These are the activations of a small neural network, seen along a few directions. Each row is one input.
Each table varies a few parts of the input and shows all the possible inputs, shuffled.
Descriptions start from the smaller parts, as in this example, which fits no table here: one of 2 separate values, together with either a single point or one of 11 places along a line or (one of 5 places around a ring, together with one of 6 places along a line).
Shared parts are said once, and a part with two or three values counts as separate values.

Other details of the inputs shift rows strongly along two fixed directions, in all tables alike. That doesn't count.
To show where, the next rows are all for the same input, with only those details redrawn:
 .16 -.15  .09  .01 -.21 -.38 -.40  .23 -.03  .13  .00 -.33 -.35  .16  .47
 .14 -.19 -.07 -.12 -.03 -.32 -.30  .21  .07  .10 -.13 -.44 -.30  .04  .42
 .08 -.24 -.44 -.42  .37 -.06  .05  .05  .30 -.06 -.39 -.54 -.08 -.28  .22
-.06  .06 -.02 -.13 -.13  .25  .40 -.53  .01 -.36  .13  .49  .30 -.24 -.16
 .16 -.04  .39  .25 -.55 -.43 -.49  .17 -.24  .13  .26 -.01 -.38  .34  .47
 .15 -.16  .04 -.03 -.16 -.35 -.36  .22  .00  .11 -.04 -.36 -.33  .12  .44
-.05  .01 -.14 -.22  .00  .24  .40 -.47  .09 -.34  .01  .32  .27 -.29 -.13

A family of inputs:
r1:  .04 -.03  .44  .42 -.14 -.33 -.55  .29 -.18  .27  .17 -.04 -.34  .43  .17
r2: -.09  .17 -.27 -.09  .23  .37  .41 -.22  .00 -.30 -.12  .23  .38 -.30 -.27
r3:  .10  .14  .27  .37 -.33 -.29 -.41  .34 -.32  .13  .18 -.03 -.21  .31  .30
r4: -.15  .18  .09  .15 -.22  .26  .32 -.16 -.10  .09  .38  .46  .32  .08 -.47
r5: -.02  .03  .07 -.11 -.11  .11  .18 -.27  .03 -.22 -.02  .21  .04 -.14 -.02
r6: -.09 -.03 -.04  .06  .27  .12  .09 -.18  .05 -.08  .09  .16  .22 -.05 -.26
r7:  .13 -.12  .06 -.14 -.01 -.26 -.28  .25  .10  .11 -.28 -.46 -.40  .07  .40
r8: -.13  .22  .30  .26 -.35  .20  .18 -.06 -.15  .17  .35  .49  .14  .22 -.39
r9: -.06 -.18 -.71 -.70  .69  .41  .63 -.35  .50 -.36 -.57 -.31  .31 -.66 -.21
r10: -.04  .11  .14 -.02 -.28  .18  .31 -.47 -.05 -.31  .22  .51  .21 -.13 -.10
r11: -.09  .03 -.63 -.40  .69  .40  .49 -.08  .26 -.27 -.53 -.22  .34 -.53 -.27
r12: -.09 -.09 -.42 -.23  .35  .18  .25  .14  .21  .21 -.11 -.28  .20 -.13 -.32
r13: -.07  .36  .30  .28 -.30  .20  .15 -.20 -.31 -.22  .21  .62  .20  .06 -.15
r14:  .11  .12  .24  .37 -.33 -.31 -.44  .35 -.34  .14  .19 -.02 -.20  .32  .32
r15:  .03 -.20 -.09  .07  .32 -.23 -.35  .24  .06  .20 -.05 -.35 -.13  .12  .09
r16:  .03 -.12  .12  .12  .26 -.22 -.40  .30  .04  .24 -.12 -.33 -.27  .20  .11
r17: -.02  .20  .49  .21 -.57  .05  .10 -.36 -.21 -.22  .30  .65  .00  .11  .01
r18:  .00 -.15 -.29 -.16  .32 -.07 -.11  .51  .21  .44 -.26 -.66 -.17  .04 -.08
r19:  .03  .08  .31  .14 -.48 -.05 -.01 -.28 -.20 -.16  .33  .46  .02  .10  .11
r20:  .02 -.02 -.44 -.25  .54  .09  .10  .28  .20 -.02 -.55 -.52  .00 -.26  .05
r21: -.13  .03  .05  .08  .24  .20  .14 -.25  .02 -.12  .07  .32  .21 -.06 -.34
r22: -.12  .21  .29  .31 -.42  .17  .13 -.08 -.21  .16  .48  .52  .18  .24 -.39
r23: -.16  .23  .19  .13 -.20  .32  .32 -.15 -.08  .10  .26  .49  .25  .09 -.48
r24:  .02 -.25 -.27 -.09  .57 -.13 -.25  .29  .22  .19 -.29 -.58 -.13 -.02  .03
Question: What do these inputs look like to the network?
Answer: one of 4 places along a line, together with one of 6 places along a line
Question: The inputs of r4 and r6 match in every part but the place on the line of 4. If r22 is changed in the same way as r4 into r6, which row does it become?
Answer: r24
Question: Which other rows does r10 become when the place on the line of 6 takes its other values? List them by row number.
Answer: r5, r7, r9, r17, r19
Question: Which other rows does r20 become when the place on the line of 6 takes its other values? List them by row number.
Answer: r2, r3, r11, r13, r14

A family of inputs:
r25: -.07 -.16 -.64 -.38  .93  .16  .29  .18  .49  .11 -.46 -.69  .21 -.27 -.18
r26: -.11  .08  .21 -.06 -.38  .32  .51 -.73  .05 -.39  .22  .78  .27 -.14 -.21
r27: -.07  .06  .18 -.14 -.36  .19  .31 -.50 -.03 -.19  .18  .64  .15 -.07 -.07
r28: -.09  .29  .13  .07  .06  .37  .35 -.64 -.19 -.61  .06  .79  .43 -.26 -.18
r29: -.07 -.25 -.87 -.58  .88  .29  .25  .27  .43  .21 -.62 -.77  .16 -.40 -.33
r30: -.10  .00  .00 -.22 -.21  .32  .50 -.62  .10 -.30  .07  .62  .25 -.23 -.19
r31: -.04 -.30 -.82 -.47  .86  .29  .28  .22  .52  .10 -.62 -.84  .13 -.38 -.33
r32:  .01  .20  .72  .61 -.44 -.36 -.65  .50 -.41  .51  .45  .12 -.37  .63  .03
r33:  .19 -.07  .56  .32 -.73 -.59 -.69  .13 -.40  .13  .48  .12 -.45  .42  .55
r34: -.20  .16 -.04  .16  .01  .34  .43 -.34 -.05 -.08  .31  .67  .50 -.02 -.47
r35:  .08 -.29 -.39 -.07  .56 -.32 -.33  .65  .30  .43 -.36 -.97 -.25  .13  .24
r36: -.16  .24  .07  .08 -.07  .46  .37 -.32 -.11 -.06  .28  .54  .41 -.03 -.58
r37:  .07  .16  .60  .58 -.47 -.47 -.66  .47 -.38  .52  .52  .05 -.30  .71  .29
r38: -.08  .02  .05 -.06 -.19  .29  .49 -.82  .01 -.60  .30  .70  .40 -.33 -.27
r39:  .06 -.13 -.64 -.52  .29  .09  .30  .21  .30 -.02 -.51 -.61  .00 -.41  .12
r40: -.11  .14  .26 -.08 -.33  .32  .51 -.73  .04 -.38  .23  .75  .27 -.13 -.21
r41: -.09  .33  .06 -.07 -.37  .41  .68 -.52 -.06 -.42  .20  .62  .41 -.25 -.29
r42:  .13  .02 -.16 -.24 -.09 -.16 -.06  .36  .05  .14 -.22 -.52 -.20 -.05  .33
r43:  .17 -.19 -.27 -.14  .47 -.34 -.51  .43  .03  .02 -.55 -.69 -.36 -.06  .57
r44:  .19 -.38 -.21 -.21  .09 -.43 -.42  .25  .13  .08 -.18 -.64 -.39 -.06  .48
r45:  .15  .05  .42  .47 -.35 -.40 -.63  .18 -.39 -.07  .11  .16 -.35  .33  .53
r46:  .12  .24  .51  .33 -.96 -.31 -.32  .24 -.48  .18  .43  .28 -.29  .40  .39
r47: -.21  .26  .08  .12 -.06  .60  .61 -.55 -.05 -.25  .31  .73  .55 -.11 -.74
r48:  .00 -.25 -.54 -.74  .57  .16  .33 -.13  .52 -.07 -.59 -.50  .03 -.44  .06
r49:  .19  .14  .69  .62 -.48 -.50 -.74  .19 -.45 -.06  .23  .13 -.44  .48  .61
r50:  .18  .15  .55  .45 -.96 -.44 -.44  .35 -.38  .18  .38  .03 -.44  .47  .50
r51: -.19 -.07 -.59 -.41  .87  .38  .40  .10  .33  .10 -.47 -.29  .28 -.41 -.57
r52: -.04  .13  .59  .62 -.39 -.18 -.36  .27 -.30  .28  .40  .28 -.20  .48 -.15
r53: -.04 -.10 -.21 -.09  .63  .00 -.07  .43  .26  .28 -.35 -.64 -.12 -.04 -.20
r54:  .06 -.31 -.55 -.23  .51 -.06 -.21  .56  .27  .41 -.45 -.89 -.20 -.04 -.02
r55:  .21 -.33 -.10 -.19  .15 -.47 -.44  .25  .18  .06 -.20 -.78 -.42 -.01  .52
r56: -.29  .21 -.02  .10  .15  .59  .62 -.45 -.03 -.18  .19  .82  .56 -.22 -.86
r57: -.09  .21  .11  .16  .02  .35  .37 -.67 -.14 -.69  .05  .78  .40 -.26 -.18
r58:  .21 -.30 -.12 -.26  .16 -.46 -.47  .29  .13  .12 -.20 -.75 -.40 -.02  .52
r59:  .05  .06  .36  .45 -.34 -.44 -.59  .51 -.31  .53  .37 -.02 -.27  .59  .26
Question: What do these inputs look like to the network?
Answer: one of 5 places around a ring, together with either one of 3 separate values or one of 4 places along a line
Question: The inputs of r51 and r56 match in every part but the place on the ring of 5. If r59 is changed in the same way as r51 into r56, which row does it become?
Answer: r34
Question: Which other rows does r43 become when the place on the line of 4 takes its other values? List them by row number.
Answer: r27, r33, r46
Question: A walk changes only the place on the ring of 5. It starts at r26 and steps to r40. List the rest of the walk in order.
Answer: r48, r27, r30

A family of inputs:
r60: -.01  .18 -.06  .09 -.03  .16  .15 -.54 -.24 -.57  .12  .43  .40 -.26  .03
r61: -.06 -.21 -.14 -.11  .27 -.16 -.19  .24  .15  .52  .01 -.34 -.06  .16 -.08
r62: -.09  .08  .05 -.29 -.48  .20  .46 -.53  .01 -.22  .08  .42  .15 -.22 -.12
r63: -.01 -.31 -.22 -.38  .62  .09  .08 -.23  .39 -.24 -.65 -.30 -.10 -.40  .15
r64:  .07  .15  .44  .55 -.09 -.25 -.53  .51 -.36  .23  .12 -.07 -.25  .36  .07
r65: -.12  .41  .22  .32 -.30  .36  .42 -.02 -.12 -.07  .22  .47  .23  .06 -.46
r66:  .06 -.20  .30  .51  .12 -.47 -.72  .61 -.06  .36  .13 -.52 -.41  .46  .13
r67: -.24  .03 -.46 -.39  .20  .63  .67 -.14  .25 -.01  .01  .31  .47 -.29 -.61
r68:  .21  .08  .26  .32 -.70 -.49 -.50  .40 -.33  .03  .22 -.25 -.41  .36  .71
r69: -.08  .24  .33  .43 -.67 -.02 -.08  .04 -.23  .36  .54  .15 -.01  .38 -.27
r70:  .08 -.10  .48  .39 -.39 -.25 -.34 -.28 -.27 -.26  .41  .49 -.06  .21  .30
r71:  .02  .14 -.26 -.03  .14 -.06 -.09  .54 -.05  .37 -.21 -.33 -.02  .06  .08
r72:  .09 -.03 -.22  .04  .56 -.23 -.48  .68 -.07  .34 -.41 -.59 -.31  .16  .19
r73: -.20 -.04 -.02  .13  .40  .09 -.03 -.15 -.06  .12  .00  .26  .21  .06 -.28
r74:  .16 -.16 -.49 -.52  .78  .12  .07  .11  .38 -.39 -.81 -.55 -.08 -.49  .25
r75:  .21  .03  .07 -.15 -.22 -.30 -.24  .39 -.02  .07 -.37 -.44 -.48  .13  .65
r76:  .07 -.06  .00 -.18 -.22  .15  .46 -.69  .09 -.47  .41  .70  .48 -.30 -.29
r77:  .07 -.21 -.02 -.38  .06 -.12  .03 -.18  .32 -.04 -.08 -.14 -.19 -.13  .18
r78: -.17  .19  .65  .41 -.46  .33  .29 -.42 -.18  .04  .70  .87  .21  .33 -.59
r79: -.06 -.21 -.90 -.76  .41  .20  .57 -.36  .40 -.15 -.44 -.58  .23 -.65 -.03
Question: What do these inputs look like to the network?
Answer: one of 4 places along a line, together with one of 5 places around a ring
Question: The inputs of r73 and r66 match in every part but the place on the line of 4. If r61 is changed in the same way as r73 into r66, which row does it become?
Answer: r78
Question: Which other rows does r79 become when the place on the ring of 5 takes its other values? List them by row number.
Answer: r60, r68, r70, r76
